Small tables with named rows and columns. After each table, cells are looked up by row and column.

kup =
columns: rinidi, namu, mupel
ratal: [22, 5665, 2332]
rilefe: [-9869, -6152, 5990]
momevi: [302, -4178, 7079]

momevi, mupel -> 7079
rilefe, mupel -> 5990
ratal, rinidi -> 22
rilefe, rinidi -> -9869
ratal, namu -> 5665
rilefe, namu -> -6152
ratal, mupel -> 2332
momevi, rinidi -> 302
momevi, namu -> -4178

dur
         memug  ravemi   mif  sanopit  gimafub  zuvile  bogi  bebo   nis  notov
bodakod    3.5     3.4  -2.6     -0.8     -3.2    -1.4   4.0   3.6   1.0   -2.1
fafid      5.2     4.7  -0.6      1.4     -1.9     0.2   3.6   2.9   2.2   -1.9
fofep     -1.9     0.9  -2.7     -0.8     -1.3    -3.6   0.2   3.6  -3.7    0.8
mami      -2.5     2.4  -4.4     -0.7     -2.4    -6.3  -0.1   5.7  -6.4    0.7

bodakod, mif: -2.6
fofep, memug: -1.9
fofep, zuvile: -3.6
fafid, gimafub: -1.9
mami, bebo: 5.7
fofep, bogi: 0.2
bodakod, sanopit: -0.8
bodakod, gimafub: -3.2
fafid, nis: 2.2
fafid, memug: 5.2
fofep, sanopit: -0.8
fafid, ravemi: 4.7
bodakod, memug: 3.5
fafid, sanopit: 1.4
fofep, notov: 0.8
mami, notov: 0.7
mami, memug: -2.5
mami, nis: -6.4

tevakob =
	gev	bugim	debu	mututut	mib	puliva	gal
zurasal	7.6	2.9	6.7	8.1	7.7	7.5	5.8
zof	9.0	1.4	5.4	7.8	6.8	8.8	6.6
zafore	6.3	4.5	8.2	8.4	8.7	6.3	5.1
zel	9.0	1.4	5.5	7.8	6.8	8.8	6.6
verad	6.5	4.3	8.1	8.4	8.6	6.5	5.2
tugori	9.0	1.5	5.6	7.8	6.9	8.7	6.6
tabe	7.4	3.4	7.3	8.2	8.0	7.3	5.7
puf	6.2	4.6	8.4	8.5	8.7	6.2	5.1
kivid	6.6	4.3	8.2	8.4	8.5	6.5	5.3
tivivup	6.6	4.2	7.9	8.4	8.5	6.6	5.2
fuzi	7.3	3.3	7.1	8.2	8.0	7.3	5.6
zarotug	8.9	1.5	5.5	7.8	6.9	8.8	6.5
beg	7.5	3.2	7.2	8.2	7.9	7.4	5.8

gev of verad is 6.5
gal of kivid is 5.3
bugim of tugori is 1.5
gev of zurasal is 7.6
gev of fuzi is 7.3
debu of tabe is 7.3
puliva of tugori is 8.7
gal of zurasal is 5.8
puliva of kivid is 6.5
bugim of puf is 4.6
gev of puf is 6.2
bugim of zarotug is 1.5
gev of tivivup is 6.6
mututut of zof is 7.8
debu of fuzi is 7.1
debu of beg is 7.2

bago:
	fegat	tutusu	sunol	kopo	bofa	favu	keke
tur	130	96	139	137	132	129	107
sota	110	91	150	158	119	135	146
gub	115	206	90	91	107	117	169
tof	184	97	115	88	170	112	4
lev	173	39	150	129	169	123	8

favu of tur: 129
fegat of lev: 173
keke of tof: 4
tutusu of tur: 96
sunol of gub: 90
favu of lev: 123
favu of gub: 117
tutusu of tof: 97
sunol of lev: 150
bofa of gub: 107
sunol of sota: 150
favu of sota: 135
keke of lev: 8

zav
         dubek  zala  telen  lizana  mumiv  tipen
kudo        76    93    137      62    208    125
maf        110   130    105     140     71     50
buk        111   134     98     163     60     42
vepo       102   146     74     235     43     17
rar        117   130    115     109     63     54
gon         92   120    108     141    121     71
detiful     63    95    119     122    218    120
bonov       98   142     73     241     56     23
mireba      85   136     72     251     85     35

zala of mireba is 136
dubek of kudo is 76
telen of kudo is 137
dubek of detiful is 63
lizana of buk is 163
lizana of kudo is 62
mumiv of maf is 71
mumiv of rar is 63
zala of bonov is 142
tipen of detiful is 120
zala of buk is 134
lizana of detiful is 122
telen of detiful is 119
zala of vepo is 146
mumiv of vepo is 43
telen of bonov is 73
mumiv of kudo is 208
zala of gon is 120

